Questions about the matrix below. Indices start at 1.
1) The entry in row 1 and column 2?
2) The entry in row 1 and column 3?
3) The entry in the top-left corner?
4) The entry in the top-right corner?
5) The entry just right of 51.7?
6) The entry in row 2 and column 1?
[[-14.8 -14.6 -32.3  51.7  28.9  10.6  -7.9]
 [ 17.8   7.3 -13.9  13.5  18.5   2.0 -30.8]]
1) -14.6
2) -32.3
3) -14.8
4) -7.9
5) 28.9
6) 17.8

m =
[[ 29.5  -3.3   4.4 -11.4  -4.8  -8.9  25.6 -24.5 -18.7 -39.8 -12.6   8.0
  -21.2   7.3]
 [ 18.5 -26.9   9.8  -3.0  24.0 -13.9   1.1 -15.4  -1.4 -28.5 -15.6 -10.2
    0.3 -37.2]
 [-19.2  17.0   9.4  -4.0 -15.7 -21.6 -13.0 -29.4  18.3  19.1  -8.5 -21.6
  -26.4   8.1]
 [ -4.6   5.6 -15.6  12.8  -1.0 -11.0 -10.0   4.1  16.0  15.1   7.0  25.1
   14.0 -17.4]]
Read off the minimum.
-39.8
Read off the second largest entry.
25.6
The third largest entry -> 25.1
Read off the 1st entry in reading order.
29.5
Read off the entry just left of 4.4.
-3.3
Read off the entry just left of -18.7.
-24.5
Read off the entry just right of -4.0.
-15.7
Read off the entry just left of 1.1.
-13.9
Read off the 2nd smallest entry.
-37.2
The entry just right of -26.4 -> 8.1
The 5th entry in reading order: -4.8
Read off the entry just right of 25.1.
14.0
Read off the entry just right of -24.5.
-18.7
Read off the entry just right of -3.0.
24.0

 -51.9    16.8    55.8  -142.4
 -46.7    42.3    65.6  -129.0
-247.8   181.8   -16.7    80.2
  40.2     1.5    98.5  -179.7
 -18.9   153.3  -246.4    28.8
  -2.8  -118.1    93.0    57.9
-269.2   203.2   -46.8  -214.6
 207.1   -18.5   148.0   -76.0
 -74.5     2.8     5.8   -71.5
   4.7  -205.4  -103.1  -188.2
-188.5   144.7   -80.3   170.8
  89.3    36.5     2.1   -80.8
-121.0   -64.3   178.8    86.5
 137.6    86.3   -68.7   -24.8
-163.4    58.0    72.1  -165.2
 134.9  -176.0    88.0   200.1
Rows and columns are numbered from 1.
The entry in row 1 and column 1 is -51.9
The entry just right of -121.0 is -64.3
The entry in the top-right corner -> -142.4
Read off the entry directly below 72.1.
Answer: 88.0
The entry directly below -51.9: -46.7
The entry in row 3 and column 1 -> -247.8
The entry at row 3, column 3 -> -16.7
The entry just left of -71.5 is 5.8
The entry in the bottom-left corner -> 134.9
Read off the bottom-right entry.
Answer: 200.1
Read off the entry directly above -24.8.
Answer: 86.5
The entry in row 1 and column 3: 55.8
Read off the entry directly below 178.8.
Answer: -68.7
The entry just right of -46.7: 42.3
The entry directly above 28.8 is -179.7
The entry directly above 178.8 is 2.1
The entry directly above the largest entry is -269.2
The entry in row 1 and column 2 -> 16.8
Read off the entry directly above 2.8.
Answer: -18.5
The entry directly below the smallest entry: 207.1
The entry at row 2, column 3: 65.6
The entry directly above -46.8 is 93.0
Read off the entry in row 3 and column 2.
Answer: 181.8
Read off the entry directly below -71.5.
Answer: -188.2
Read off the entry just left of -205.4.
Answer: 4.7
The entry directly above -121.0 is 89.3

Read these off the array that follows.
1) Read off the entry in the top-right corner.
2) Read off the largest entry in the last row.
3) Read off the entry directly below 6634.
4) Read off the first entry, reading row by row.
5) Read off the smallest entry in the last column.
6) Read off the entry just right of 4337.
7) Read off the entry directly above 2125.
8) Read off the entry just left of 7499.
[[4488 7287 8174 7499 6432 7328 6692 5316 9579 7243 6626 6532]
 [6524 5150 7876 6651 6259 6634 6983 6280 4337 6283 7118 5496]
 [7438 7903 4299 6392 6783 6141 5840 2125 5487 5783 6860 6305]
 [5405 6920 3682 6382 6338 9399 6685 9391 6741 6308 6511 5190]]
1) 6532
2) 9399
3) 6141
4) 4488
5) 5190
6) 6283
7) 6280
8) 8174
